Each row below holds a small network's activations on one input, seen along a few directions.
Each table varies a few parts of the input and shows all the possible inputs, shuffled.
Descriptions start from the smaller parts, as in this example, which fits no table here: one of 5 places around a ring, together with either a single point or (one of 2 separate values, together with one of 4 places along a line) or one of 9 places around a ring.
Shared parts are said once, and a part with two or three values counts as separate values.

Other details of the inputs vary at random and push rows far along three fixed directions, the same in every table; ignore that.

A family of inputs:
r1: [ 12.9 -20.9  -6.6 -20.3 -39.6   2.4 -42.3 -11.7 -31.7  59.5  34.5]
r2: [ -5.1   5.9 -11.7 -28.7  -7.2 -32.3  11.3 -21.7 -15.0  60.6   0.0]
r3: [  1.6  17.3  14.9 -14.7  27.5 -42.7 -14.0  -2.7  29.6  44.6  19.9]
r4: [ -4.3  18.5  55.6  -0.6  -6.7   3.4 -16.4  25.8  33.3 -76.7 -18.4]
r5: [-15.3  22.4   7.5 -21.4  16.1 -20.2  24.9  -0.2   7.2  16.7 -13.4]
r6: [ 18.6 -35.6 -17.0   3.6 -22.3  40.5 -23.1   4.2 -25.7 -16.3  20.0]
r7: [-21.4  13.3   9.2   4.8  10.1 -22.2  20.8  -3.6  12.9  12.0 -24.6]
r8: [  5.7  19.0   2.6  -0.8  18.7  18.1  49.5   2.7  21.8 -62.3 -38.8]
r9: [-32.2  16.1  53.3 -12.1   1.8 -36.0 -42.8  24.1  19.2   3.9   6.5]
r10: [  8.6 -15.7   9.8 -21.9 -26.9  -0.9 -67.4   7.2 -16.9  16.5  32.3]
r11: [  0.5  19.4  20.0 -11.8  16.0 -35.1 -10.3  -5.9  31.9  48.2  25.9]
r12: [  1.0 -29.1 -25.8  -2.8  -1.3   7.0 -12.9  -3.7 -33.4  32.7  12.8]
r13: [ 32.5 -32.5 -52.4  -6.7 -23.2  38.6   5.2 -17.1 -34.4  17.0  15.7]
r14: [-16.9   7.4 -33.0   4.1  14.2 -24.2  48.6 -13.7   0.9  46.8 -28.4]
r15: [ 22.6 -28.8   1.5  -1.2 -20.6  37.9 -51.5  15.8 -11.7 -55.2  16.0]
r16: [ 23.1  18.4  29.4  13.5  22.2  -0.1  12.9   0.3  58.3 -80.5 -13.7]
r17: [ -4.5   0.8 -34.8  20.2  25.6  24.7  68.4 -14.6   8.2 -23.8 -35.6]
r18: [-12.1  28.3  39.4 -29.2  -6.3 -27.1 -30.0  11.1  21.0   2.4   6.5]
r19: [ -4.0  -2.2 -45.4  14.9  48.8  18.7  62.0  -7.7   5.2 -30.6 -41.0]
r20: [ 35.0 -17.1  16.3  34.2 -45.2  31.4 -46.0   6.6 -30.8 -56.3  42.5]
r21: [  2.3 -14.3  -8.7  14.5  -6.0  18.2 -36.4  19.1   3.6 -22.3   2.1]
r22: [-11.0  44.3  29.0  -3.5   3.7 -42.5  -4.2   4.0 -14.8  58.7  31.0]
r23: [ -8.6 -15.2  10.1  11.1 -15.7  18.2 -32.0   9.8   0.8 -11.2  15.0]
r24: [ 12.0 -12.8 -26.9 -16.0 -13.3  12.3  -6.7 -14.3 -22.4  32.4  15.9]
r25: [-27.2  20.2  49.6   0.6  -2.1 -21.0 -37.1  18.5  25.6   5.1   0.7]
r26: [ 19.8 -11.7 -62.0  10.4   7.1  -2.2  15.6 -19.1 -65.8  80.0  39.0]
r27: [ 16.8 -44.4 -15.4  14.0 -33.6  33.2 -21.9  -6.8 -29.7 -24.1  12.4]
r28: [-20.1  18.2   9.4   5.2  12.2 -12.7  21.2   0.5  16.2  20.0 -20.5]
r29: [ -9.9  24.2  51.2  20.5  -8.5   8.0 -24.7  32.8  52.0 -81.5 -22.5]
r30: [-28.9  21.3  59.4 -12.8  -4.9 -30.0 -35.6  18.0  18.8   6.3   4.3]
r31: [ -8.5   8.5 -20.4 -18.9  11.8 -26.3  48.2 -19.3 -11.6  39.7 -20.6]
r32: [ 12.6 -18.1  14.1 -18.7 -44.2  -2.5 -60.9  -0.6 -17.3  12.5  28.9]
r33: [-10.3  13.1   9.8  14.7   4.9   7.5  -1.5  17.3  28.9 -32.3 -16.4]
r34: [-18.7  19.6  19.3  -6.7   9.1 -21.5  23.4  -1.5   8.6  18.5 -19.6]
r35: [-18.0  13.7  -2.5   1.8  34.3 -17.0  14.8   3.8  10.7  16.7 -26.4]
r36: [ 21.7 -41.6 -24.9   2.4 -15.2  38.2 -30.3   7.3 -30.5 -22.1  17.7]
r37: [ 19.4 -38.1 -33.7  27.8 -10.2  59.7  15.3  -3.1 -15.7 -49.3  -2.7]
r38: [ -5.1  -6.1 -36.1  19.7  21.9  14.1  69.0 -20.4   2.9 -28.9 -38.8]
r39: [-25.0   6.7 -20.6  -4.6  23.8 -16.1  46.2 -11.2  -5.6  48.4  -8.8]
r40: [-26.2   9.8  14.6  -0.6   8.3 -28.7  28.2  -3.7   9.2   5.5 -18.7]
r41: [  7.0   0.2 -31.8   4.0  23.3  10.1  72.3 -15.2  -0.9 -37.5 -43.0]
r42: [ 21.6  -2.5 -16.4  18.1 -20.5   5.9   2.6  -9.1 -46.9  45.6  39.7]
r43: [ 32.4 -23.0 -49.9  -2.5   7.4  42.9  11.9  -5.9 -13.2 -44.9  -5.6]
r44: [  5.7  23.2  50.0  -3.3   4.6 -29.5 -24.4   3.9  47.3   5.7  18.0]
Description of these inputs: one of 4 places along a line, together with either one of 2 separate values or one of 9 places along a line.
Changing only the place on the line of 4 turns r18 into r32. The same change can be made to r5. Which row results?
> r31
Changing only the place on the line of 4 turns r23 into r17. The same change can be made to r25. Which row results?
> r28
Change only the choice among 2 separate values in r22. List by row number the other rows that result.
> r11
Change only the place on the line of 9 in r43. List by row number the other rows that result.
> r9, r10, r12, r15, r19, r21, r35, r36
Change only the choice among 2 separate values in r44. List by row number the other rows that result.
> r42
Change only the place on the line of 4 in r1. List by row number the other rows that result.
> r2, r10, r24
